Each row below holds a small network's activations on one input, seen along a few directions.
Each table varies a few parts of the input and shows all the possible inputs, shuffled.
A made-up example of a description, with smaller parts first: ring(5) and (point or (values(2) and line(4)) or line(9)).
Shared parts are said once, and a part with two or three values counts as separate values.

Other details of the inputs vary at random and push rows far along three fixed directions, the same in every table; ignore that.

A family of inputs:
x1: [-11   8  -3  57  24 -47 -24  -1 -61 -60 -22 -30 -35  37]
x2: [ 44  -5  19 -17 -64  41  25  27  96  34  -7  25  57 -18]
x3: [ -6 -13 -12 -37  18 -38 -33  22  16  65 -32  -7  -9   9]
x4: [ 20 -39 -39 -61  38 -13 -37  58 -10  48  19  16 -59  16]
x5: [-11  18   2  10  13 -29 -43 -63  -5  -8 -15  19  41   5]
x6: [-46  33  14  17  23  -1   7 -53 -29 -16  11  -1  21 -14]
x7: [ -8  40  41  24 -40 -13  18 -45  72  46 -46 -14  91 -26]
x8: [  8   6 -27  30  15 -84 -65 -28 -29  -5 -32   3  -3  44]
x9: [-21  32  34  63 -27  30  51 -41  -6 -71  -1 -24  37 -12]
x10: [ -2 -30 -20 -40  10 -45 -31  55  -1  83 -15  10 -39  23]
x11: [-16  14  35  23 -36  36  51   1  21  -5  -6 -11  24 -22]
x12: [ 11 -12  26 -10 -46  72  73  53  39  13  24   0  -1 -32]
x13: [-10 -29   5  -1  -9  53  42  53 -26 -36  16 -25 -63   7]
x14: [ 40 -23   1 -23 -40  81  45  26  37 -29  43  32   7 -27]
x15: [-18  15  11  57  -2   1   5 -31 -41 -83 -16 -41  -9  25]
x16: [  3  14 -17  31  20 -59 -60 -40 -29 -35 -35 -11   3  31]
x17: [ -8  16  -7  17  33 -20 -12 -49 -33 -30  12   1   6   0]
x18: [ 11  -5 -13 -40  16 -14 -21  27  14  61  14  26  -5 -10]
x19: [  6  -8 -14  20   9  23   7 -12 -43 -80  21 -16 -33  11]
x20: [-10 -24 -20 -23  38 -45 -29  58 -42  37 -10  -9 -66  18]
x21: [-46   3   5  15  26  11  32  -4 -61 -35  13 -37 -43  -4]
x22: [ 49 -15 -12 -25 -25  23   3  16  57   9  13  24  20 -11]
x23: [  2  -6  16  -6 -27   6   2  21  34  29 -29  -3  12   1]
x24: [ 42   8  15   2 -45  -1   9  24  72  40 -16  13  47 -13]
x25: [-53  31  23  15   5  49  34 -73 -25 -47  23 -11  28 -23]
x26: [-37  25  22  44  -8 -18  -6 -41 -17 -23 -47 -43  19  14]
x27: [ 30 -27 -30 -40  25 -18 -46  26  -2  23  12  35 -28  16]
x28: [ 13  41  33  37 -45 -15  13 -49  75  18 -37  -6 100 -20]
x29: [-40  27  23   2  -1 -43 -31 -50  24  45 -56  -4  56  -4]
x30: [-21  36  23  19 -12  26  11 -92  10 -32   4   9  68 -22]
x31: [-10 -11 -10 -30   1  18  11  10   0  35  36  26 -10  -4]
x32: [ 43 -22 -34 -40  29 -48 -58  39   4  52   8  45 -21  12]
x33: [-27  10  -7  27  17  -2   2 -58 -54 -48  25   5  -4  13]
x34: [-16  38  22  -7  -9 -72 -40 -39  58 103 -67   6  84 -16]
x35: [  2   0   0 -43   0  -7 -31  -2  42  64  -3  36  31 -10]
x36: [-17  22  18  53 -11 -21 -14 -43  -9 -52 -37 -23  28  20]
x37: [ 53 -22   1 -16 -36  36  36  70  49  16  21   8  -8 -12]
x38: [ 28 -33 -26   3  19 -21 -21  56 -27 -30  -5 -25 -68  43]
x39: [ 14 -10  25 -10 -46  73  75  48  36  12  23  -5  -2 -31]
x40: [ 13 -33 -24 -27  23  59  27  19 -39 -52  62   8 -58  -3]
x41: [-23  32  18  30   1  41  39 -71 -25 -60  34   4  31 -26]
x42: [ 43  35  12   0 -41 -68 -55 -42 106  83 -56  50 123 -17]
x43: [ -9  -7 -12   4  26  28   6 -27 -51 -63  35  -5 -31   5]
x44: [ 72 -33 -25 -50 -27   6 -26  60  62  47   5  46   2   1]
x45: [-63  25  31  20  -4  46  52 -61 -19 -41  -1 -35  24 -24]
x46: [ 21 -31 -19 -18  -7 -53 -37  71  14  76 -30   1 -36  37]
x47: [ 17 -27 -31 -16  45 -20 -30  33 -55 -16  31  22 -64  19]
x48: [  0 -22 -32 -30  51 -39 -45  47 -47  27  16  17 -64  19]
x49: [ 19  13   8  16 -28  38  36 -17  16 -37  22  11  26 -25]
x50: [ 27  -5  -2   7 -21  53  47   8   7 -47  42   7  -4 -23]
x51: [ 19 -28 -14 -19   2 -25 -27  60  11  40 -26 -16 -42  26]
x52: [-12  13  -6  56   4 -71 -39 -22 -32 -23 -41 -25  -3  49]
x53: [-15   6  -6  21  22 -77 -56  -9 -12  20 -69 -38  -8  39]
x54: [-63  30  39  30  -3  35  55 -50 -28 -37   5 -22  24 -30]
x55: [ 16   9  23  -7 -37   0  18  21  66  64 -26  -1  41 -20]
x56: [ 25  16 -10  19   1 -44 -29 -29  18   0 -20   5  35   1]
x57: [ 38 -34 -36 -38  33  -2 -15  49 -25   9  42  25 -58   5]
x58: [-26  25 -15   6  53 -83 -63 -41 -29  30 -27  -6  11  16]
x59: [-56   2  -4  18  42 -36 -26 -19 -72 -26 -28 -38 -40  27]
x60: [ -6 -11  16 -35 -20  72  77  32  28  23  37  -1  -1 -44]
x61: [-49   8 -13  12  54 -28 -37 -36 -76 -36   0 -17 -34  24]
x62: [ 23 -15 -19   9   6  15  10  27 -31 -52  31   8 -43   5]
x63: [  6 -17 -13 -39  16  38  25  39  -8  14  53  15 -37 -18]
x64: [ 24 -34  -8   2 -12  55  39  56 -20 -59  32 -22 -61  12]
x65: [-18  -4   5 -26   1  70  43  -7  -2 -17  47   5  -6 -26]
x66: [ -7 -17  17 -45 -31  84  64  33  35  22  30   5  -3 -37]
Description of these inputs: ring(6) and (point or (values(2) and line(5))).
Changing only the ring(6) part turns x16 into x25. The same change can be made to x50. Which row results?
Answer: x63
Changing only the ring(6) part turns x60 into x7. The same change can be made to x34. Which row results?
Answer: x39
Which other rows does x49 become when the values(2) part takes its other values? List them by row number.
Answer: x16
A walk changes only the line(5) part. It starts at x29 and steps to x59. List the rest of the walk in order.
Answer: x66, x45, x3
Which other rows does x41 become when the line(5) part takes its other values? List them by row number.
Answer: x17, x32, x47, x57
List by row number the other rows that have the ring(6) part in common with x37.
Answer: x1, x2, x9, x15, x24, x28, x36, x38, x52, x64

A family of inputs:
x67: [-15   0  14 -17   2 -18 -46  -7   5  22 -37  25  23  -1]
x68: [ 55 -26   3 -37 -45  33  27  64  88  58   0  14  20 -18]
x69: [ 52 -44 -34 -74  22  17  -9  88  26  54  47  33 -52 -10]
x70: [-29 -15  -3  13  21  25  42  29 -71 -51  30 -25 -71  -2]
x71: [-35   6  19   3  -6  62  55 -22  -5 -22  23 -25   0 -16]
x72: [ 31 -31   4 -62 -45  38  29  60  73  88  11  37   9 -26]
x73: [ 60 -51 -31 -52 -12  16  -9  89  22  44  43  47 -50  17]
x74: [ 16 -24 -39 -34  45 -39 -54  22 -23  28   4   5 -48  29]
x75: [ 25  31   8  15 -15 -38 -27 -47  61  22 -37   9  78 -14]
x76: [ -1  26  -2  -2  32 -27 -23 -29  -4  10  -3  -1  21 -12]
x77: [-23   9  13  12  -8  48  53 -39 -19 -47  37   8  14 -26]
x78: [-26   8   8  11   3 -31  -6 -19  -8  20 -25  -7  12   3]
x79: [  5  -1   2  12 -25  59  43 -31   3 -63  23 -11  10  -7]
x80: [-10  27  34  26 -42  27  44 -15  40   8   3   7  51 -24]
x81: [-12   5  21  26 -29  54  55 -21   2 -54   4 -35   7 -10]
x82: [  3 -33 -26 -25   5  23   9  22 -34 -13  34  14 -49   7]
x83: [ -3 -16 -15 -36  46 -30 -71  31 -23  18 -26   5 -45  25]
x84: [-12  -5 -21  38  41 -33 -22  -4 -86 -65  17  -9 -56  42]
x85: [ -39   24   -9   14   33 -102  -83  -53   -8   50  -73  -29   25   41]
x86: [ 25   4   7 -18 -53  28  15 -12  68  39  12  44  61 -12]
x87: [  4 -18 -24 -24  43 -47 -40  51 -18  42 -11 -14 -54  19]
x88: [ 44 -27   6 -42 -55  38  26  69  79  80  15  40  14 -10]
x89: [-23  30  17  41 -26 -16  -5 -67  23 -13 -52 -35  58   6]
x90: [-42  53  31  31  11 -23   3 -68   7   6 -32 -28  60 -23]
x91: [-22  29  23  17 -15  32  42 -56   6 -26  20  12  49 -41]
x92: [-40 -20  -6   7   6  31  35   8 -67 -47  22 -28 -62  14]
x93: [-25 -15   9  19  10  42   4  21 -63 -80  20   2 -54  17]
x94: [-25   4  20  24 -37  52  55 -13  -8 -34  19 -10   6   2]
x95: [-23 -19 -15   8  23  32  24  -6 -76 -67  45  -8 -61   7]
x96: [-13   7  13  18   5  -8 -38 -24 -11 -51 -42 -15   8  13]
x97: [ -3  16  26  34 -18  47  61  -7  -1 -56   6 -36   7 -29]
x98: [  2  13  13  -1 -11  39  42 -15   5  -9  30  19  24 -43]
x99: [ 38 -27 -38 -10  23 -41 -52  25 -17  -2 -13  -4 -44  36]
x100: [-26  33  28  43 -23 -27   2 -44  18   8 -29  -4  57   5]
x101: [ 10   1   7  16 -15  51  46 -21   5 -63  29  -8  11 -16]
x102: [ -26   33    2   64   33 -101  -60  -50  -34  -25  -72  -50   12   34]
x103: [  13   25  -14   23   24 -119  -93  -24    2   46  -49   20   34   35]
x104: [-18  22  31  38 -23  44  61  -3 -13 -40  21 -12   9 -23]
x105: [ 36 -39 -18 -50   3   6  11 104  10  61  20  20 -58 -12]
x106: [ 34 -13 -29   0  29 -50 -43  51 -31  12   9  19 -43  23]
x107: [-22   1 -24   7  61 -32 -30 -19 -69 -42  12 -20 -47  26]
x108: [  6   1  20 -38 -27  32  30  10  73  64   4  11  46 -30]
x109: [ 12 -26 -44 -38  39 -37 -55  22 -22  28   2   4 -48  33]
x110: [ 43  43  14   3 -28 -59 -45 -48  96  66 -57  20 117 -28]
What is each input in this table made of?
Answer: line(4) and (point or (values(2) and line(5)))
Changing only the line(4) part turns x92 into x94. The same change can be made to x91. Which row results?
Answer: x103
Changing only the line(4) part turns x70 into x87. The same change can be made to x78. Which row results?
Answer: x108
Which other rows does x84 become when the values(2) part takes its other values? List them by row number.
Answer: x100
List by row number the other rows that have the line(4) part in common with x96.
Answer: x68, x75, x79, x81, x89, x97, x99, x101, x102, x110
A walk changes only the line(5) part. It starts at x82 and steps to x95. List the rest of the walk in order.
Answer: x77, x91, x98
